These are the activations of a small neural network, seen along a few directions. Each row is one input.
In each table, some parts of the input vary, and every possible input appears once, in random order.
A made-up example of a description, with smaller parts first: values(2) and (point or ring(11) or (line(4) and ring(5))).
Shared parts are said once, and a part with two or three values counts as separate values.

Other details of the inputs shift rows strongly along two fixed directions, in all tables alike. That doesn't count.

Rows:
x1: [-60 -27  26 -32  -1  22 -17  65 -84 -18   8   6 -16   5  -7  17  19]
x2: [-36 -20  50 -30 -22  23  19  77 -69 -19  -6  33 -41  -3 -37  43  46]
x3: [ 21  16 -23  15  69 -54  39   2  -9 -60  22  -3  39  -1  29  14  20]
x4: [ 41  14 -26  23  -2  -1 -24 -69  82  36  -9 -22  21  -1   8 -28 -52]
x5: [ 53   4 -33  27 -20  -6 -19 -69  74  38  -8 -29  21   3  29 -33 -41]
x6: [-35 -24  53 -32 -27  13  17  77 -76 -15  -2  28 -34  -8 -33  29  44]
x7: [-56 -33  24 -24 -26  27   7  84 -77  -1  -9  33 -39  -8 -32  14  54]
x8: [-14 -29  68 -33 -65  52 -71 -10 -14  58 -15 -24 -24   9 -19 -24 -60]
x9: [  9  22 -36  11  61 -43  42  10   3 -56  21   5  28  -6  16  31  24]
x10: [-10  20 -44  15  67 -35  35  15   2 -37  12   8  22  -9   3  14  28]
x11: [ 44  15 -25  23   2   2 -16 -70  87  34 -16 -29  12   4  11 -35 -43]
x12: [ 69   5   6  16  -5 -10 -15 -74  68  14 -10 -38  21  11  30 -34 -50]
x13: [-36 -25  43 -30 -25  29  21  80 -68 -22 -10  33 -46   0 -31  42  54]
x14: [  0 -24  67 -21 -77  49 -41  -3   5  75 -35  -4 -44  -1 -43 -33 -27]
x15: [-29  28 -59  16  50 -23  20   1  -6 -38  26  17  24  -1  18  14  20]
x16: [-14 -19  44 -26 -88  48 -53 -13   5  68 -14  -5 -31  -2 -26 -28 -41]
x17: [ 71  11  -2  17 -23 -18 -10 -72  72  25  -1 -32  23   3  27 -17 -49]
x18: [  1  11 -39  20  74 -40  35   9  -9 -44   9  -3  27   0  23  -5  32]
x19: [ 61  17 -13  18  -6   9 -11 -74  94  16 -14 -26   8  12  15  -4 -48]
x20: [-29  32 -51  15  52 -29  18   0  -8 -34  29  18  29  -5  10  17  13]
x21: [-14  32 -36  23  50 -41  12  -9 -34 -29  38   8  42   7  33  34   5]
x22: [ 30  36 -15  32 -17  -9 -29 -90  53  45   9  -8  28   8  20 -28 -56]
x23: [-19 -23  41 -30 -72  64 -66 -12   9  58 -17 -19 -34   9 -20 -11 -53]
x24: [-52 -38  33 -32  -4  18   0  83 -73 -12  -8  18 -27 -11 -34   2  38]
x25: [ 17 -35  86 -36 -72  58 -42  -1  14  46 -37 -16 -47   6 -38 -16 -39]
x26: [ -1   6 -49  23  67 -38  29   9 -11 -46  14   2  33  -1  28  -2  29]
x27: [ 32  20 -31  24 -25  -3 -28 -80  62  38   6 -21  23   7  31 -31 -50]
x28: [-35 -28  45 -31 -29  19  19  79 -74 -18  -5  27 -39  -4 -26  27  51]
x29: [-11  22 -45  14  44 -41  13   0 -27 -34  39  -3  42   2  38  34   6]
x30: [-12  12 -62  19  59 -27  31  16   2 -41  13  10  22  -6  15  15  33]
x31: [-30 -36  33 -38 -30  15  20  84 -64 -24  -3  14 -37  -8 -19  27  50]
x32: [ 71  10 -10  19 -22  -1  -7 -71  81  20 -10 -29  11  11  27  -6 -41]
x33: [-16  28 -43  23  47 -34  14  -6 -34 -32  35   7  37  11  40  31  13]
x34: [  9 -24  85 -27 -73  58 -14   4  35  61 -60  18 -70 -18 -86 -62  -3]
x35: [  5 -37  48 -26 -82  52 -38   2  19  68 -37 -19 -46  -1 -29 -36 -22]
x36: [ 51  19 -13  33  -8  -7 -13 -78  68  43 -13 -21  15   9  19 -36 -37]
x37: [ -2 -29  59 -19 -85  51 -47  -2   2  74 -30   1 -40  -3 -38 -29 -29]
x38: [ 21  16 -33  19  72 -40  44   2   0 -67  14   0  28   7  31  27  28]
x39: [-19  22 -46  20  59 -34  17  -6 -19 -42  27   8  35   3  30  -2  16]
x40: [  9  26 -39  14  66 -33  44   8  11 -60  17  10  22  -1  12  46  25]
x41: [  4 -37  46 -25 -86  48 -46   2  14  70 -29 -12 -36  -7 -30 -29 -31]
x42: [-19  27 -39  19  61 -39  16  -7 -20 -38  30   9  39   0  23   0   9]
x43: [-40 -29  29 -39 -13  24  17  82 -52 -30  -7  17 -40  -7 -31  29  44]
x44: [  7  19 -20  20  55 -27  65  15  17 -42 -15  35  -6 -17 -28 -21  64]
x45: [ 19  19 -35  15  48 -42  47  10  -1 -54  21   7  25  -1  24  44  30]
x46: [ 28  24 -18  17  -2   1 -43 -79  60  33   9 -31  30  11  23  -9 -73]
x47: [ 38  14 -24  19 -21  -3 -38 -78  51  35  11 -37  30  14  44 -13 -62]
x48: [  1  15 -32  19  75 -46  33   7 -10 -40  13  -2  32  -4  16  -3  25]
x49: [-73 -15  25 -26 -31  30  -3  67 -84   1   4  39 -36  -3 -29  14  41]
x50: [-48 -31  29 -33 -19  16  12  86 -65  -3  -9  18 -36 -15 -37  12  48]
Description of these inputs: values(2) and (point or (values(4) and line(6))).
The inputs of x8 and x1 match in every part but the values(2) part. If x14 is changed in the same way as x8 into x1, which row does it become?
> x36
Change only the values(4) part in x24. List by row number the other rows that result.
> x4, x37, x41
Change only the values(4) part in x45. List by row number the other rows that result.
> x2, x25, x40
Change only the values(2) part in x30. List by row number the other rows that result.
> x4
Change only the line(6) part in x23. List by row number the other rows that result.
> x11, x15, x19, x30, x43

Rows:
x51: [  3  21 -24  17  39 -27   5 -21  -5 -23  22  -2  32   6  26   9  -8]
x52: [-14 -27  23 -25  42 -10  48  86 -51 -65  -9  11 -19  -8 -19  26  64]
x53: [  3  17 -42  18  46 -22  21 -10  27 -20   3   3  18  -7   4  -5  11]
x54: [  5  22 -33  18  22 -31   8 -20  -6 -16  27  -1  32   5  33  18  -3]
x55: [ 45   0  22   5 -45  18   3 -32  56  32 -27   0 -24  -1 -17  -9 -12]
x56: [ -2  20 -30  16  40 -27   0 -20  -5 -20  23  -7  34   6  29   7 -10]
x57: [-13  -4   9  -1 -26  16 -46 -28  -5  40   3 -15   7   7   9 -25 -41]
x58: [-17  22 -47  19  31 -24  -8 -21 -12 -10  30  -5  37   6  36   7 -11]
x59: [ 27   2  30   0 -34  14 -25 -38  24  31  -8 -14  -4   9   1 -10 -38]
x60: [ 37  -6  32  -2 -26  16  -2 -24  47  25 -29  -7 -20  -2 -22 -27 -15]
x61: [  7  16 -33  21  53 -26  20 -13  22 -19   1   1  21  -6   4 -19  11]
x62: [-56  -2  -9 -12  20 -11  15  59 -81 -36  27  26   3  -2   3  35  41]
x63: [-54  -4  -2 -10  27 -16  15  60 -86 -37  24  25   6  -3   1  25  41]
x64: [  8   4   7   0 -44  21 -37 -38  19  38   4 -10   0  10  10   1 -43]
x65: [-27 -44  64 -47 -34  37 -23  61 -60  -3 -10 -10 -33   6 -17  18   1]
x66: [ 22  -4  13  -3 -25  22 -12 -24  50  27 -23  -8 -17  -3 -20 -22 -21]
x67: [ 42   3 -17   8  44 -26  35  -3  35 -43  -3 -14  14  -1  14  15  12]
x68: [  5  19 -46  21  34 -20  21 -13  23 -18   8   5  17  -2  14   4  13]
x69: [ 43  -6  36   5 -33  10   3 -26  42  33 -31  -2 -20  -4 -22 -35  -7]
x70: [ -7  -1   9  -3 -20  19 -44 -32   8  33   1 -18   5   9   7 -19 -45]
x71: [ 22  20 -29  19  40 -24  34 -14  33 -28   0   9  13  -5   2   5  16]
x72: [ 38  22 -21  21  33 -27  46 -13  40 -29  -4  11   7  -5  -1  13  24]
x73: [  9  21 -21  15  34 -30  10 -18  -3 -23  21  -4  30   6  27  16  -4]
x74: [ 39   2 -19  13  39 -31  33  -5  24 -35  -1 -13  18  -1  20   3  16]
x75: [-53 -27  39 -31 -36  30 -29  49 -69  19   0   9 -24  -1 -21  -1   5]
x76: [-68 -28  29 -30 -28  29 -32  56 -77  20   3  12 -21  -4 -23  -6   8]
x77: [ 46 -26  44 -10 -27  15 -10 -14  35  22 -32 -25 -17   0 -11 -33 -19]
x78: [-15 -30  56 -29 -51  35  14  58 -28  14 -31  25 -57 -11 -51  -1  40]
x79: [-49  -8 -12  -6  43 -15  33  67 -58 -35   3  28  -5 -15 -21  -3  61]
x80: [ 25 -20  35 -11 -33  14 -39 -25   7  28  -6 -34   3  12  16 -15 -46]
x81: [-18  21 -49  20  33 -26  -8 -21 -10  -6  30  -4  39   3  33   2 -11]
x82: [ 27  18 -28  22  30 -31  37 -13  26 -21   2   7  14  -5  10   0  23]
x83: [ -8   2  -1  -4 -27  23 -44 -33  17  34   4 -17   3   9   8  -8 -46]
x84: [-64 -26  31 -33 -23  33 -30  55 -68  13   0   9 -25  -2 -25   1   6]
x85: [-27  -6  -4 -11  15  -7  50  72 -44 -44   1  35 -22 -11 -21  39  70]
x86: [ 23   0  28   3 -40   9 -27 -38  14  40  -5 -11   0   7   5 -18 -35]
x87: [  4  19 -48  23  37 -22  19 -13  23 -14   7   5  20  -5  11  -1  12]
x88: [ 19  17 -25  19  48 -27  29 -14  26 -26  -1   2  17  -4   5 -11  14]
x89: [-52 -22  25 -31 -48  38 -28  45 -54  18   4  11 -29   1 -17  22   2]
x90: [-40 -27  49 -32 -45  28 -21  49 -65  18  -2  11 -29  -1 -23   6   9]
x91: [ 17  -7  15  -1 -31  19 -14 -22  35  35 -21  -6 -16  -3 -16 -32 -16]
x92: [ 18   3  15  -3 -40  19 -31 -38  30  33  -1 -16  -2   8   5   2 -44]
x93: [ 19  18 -29  23  35 -29  32 -14  21 -22   3   9  16  -5   8  -7  20]
x94: [ 28   6  20   0 -42  18 -25 -42  35  34  -5 -13  -5   8   2   2 -41]
x95: [-44 -28  32 -34 -28  42  -4  61 -30   6 -21  18 -47 -10 -47   0  27]
x96: [-34 -23  47 -30 -56  33 -15  44 -54  20  -4  15 -36   0 -24  16  11]
x97: [  6  24 -37  18  17 -26  10 -19  -1 -18  28   1  28   7  34  33  -2]
x98: [  3  17 -43  23  42 -27  19 -14  19 -12   6   3  22  -7  10 -17  13]
x99: [ 27 -13  19 -11 -44  23 -39 -31  23  27  -1 -32  -1  15  21   9 -50]
x100: [-17  21 -48  16  37 -21  -6 -17  -2 -13  27  -4  34   3  27  12 -12]
x101: [-50 -23  31 -35 -38  38 -27  46 -49  13   0   8 -29   0 -23  17   1]
x102: [ 38  -2  22  -2 -34  20  -3 -28  58  27 -26  -6 -21  -3 -21 -15 -18]
x103: [ 21  21 -34  23  30 -24  32 -15  28 -23   4  11  14  -3   9   9  18]
x104: [ 38  19 -11  22  41 -31  47 -12  31 -31  -7   9   9  -5  -1   0  26]
x105: [ 22  17 -21  25  42 -34  32 -15  18 -21   0   8  19  -6   6 -18  19]
x106: [-16  23 -52  18  27 -20  -6 -20  -6 -12  31  -2  34   8  37  21 -10]
x107: [ 16   7 -26  10  31 -29   4 -14  -6 -29  24 -20  35  10  45  21 -10]
x108: [ 29  -5  30   0 -20  17  -7 -26  43  24 -28  -5 -17  -2 -23 -33 -17]
x109: [ 16  15 -28  23  44 -33  27 -13  17 -19   1   3  21  -6   8 -19  17]
x110: [  6  -7   8  -1 -28  22 -19 -20  30  36 -19  -7 -15  -2 -14 -34 -17]
x111: [ 25   6  14   3 -52  18 -26 -41  28  39  -1  -9  -5  10   8   7 -38]
x112: [-45  -7  -7 -11  44  -7  35  68 -50 -45   0  26 -12 -11 -22   9  58]
x113: [ 31 -14  25 -13 -34  22 -37 -31  30  22  -6 -37  -1  13  15   5 -53]
x114: [-13   0  -7  -1 -35  22 -45 -29   9  42   6 -12   4   7   9  -6 -42]
x115: [ 10   3  12  -2 -34  20 -36 -38  25  32   0 -13   0   8   4  -4 -46]
x116: [ 30  16 -20  24  37 -36  38 -14  22 -21  -1   5  17  -6   7 -11  23]
x117: [-46  -8 -10  -7  40 -13  33  66 -57 -37   3  27  -8 -12 -18   1  61]
x118: [-40  -6 -14 -10  23  -5  39  70 -47 -41   4  32 -16 -11 -18  30  63]
x119: [ 47 -20  27  -9 -38  22 -11 -20  50  21 -26 -24 -19   4  -5  -7 -25]
x120: [-54 -25  32 -32 -45  35 -30  46 -62  21   3   9 -27   0 -19   8   3]
The inputs of x85 and x97 match in every part but one. If x102 is changed in the same way as x85 into x97, which row does it become?
> x92
What is each input in this table made of?
> values(2) and ring(5) and (point or line(6))
Change only the line(6) part in x100. List by row number the other rows that result.
> x83, x92, x94, x101, x115
Change only the values(2) part in x120. List by row number the other rows that result.
> x91
Change only the values(2) part in x57. List by row number the other rows that result.
> x117
List by row number the other rows that have the values(2) part and the ring(5) part in common with x86.
> x57, x63, x75, x76, x80, x90
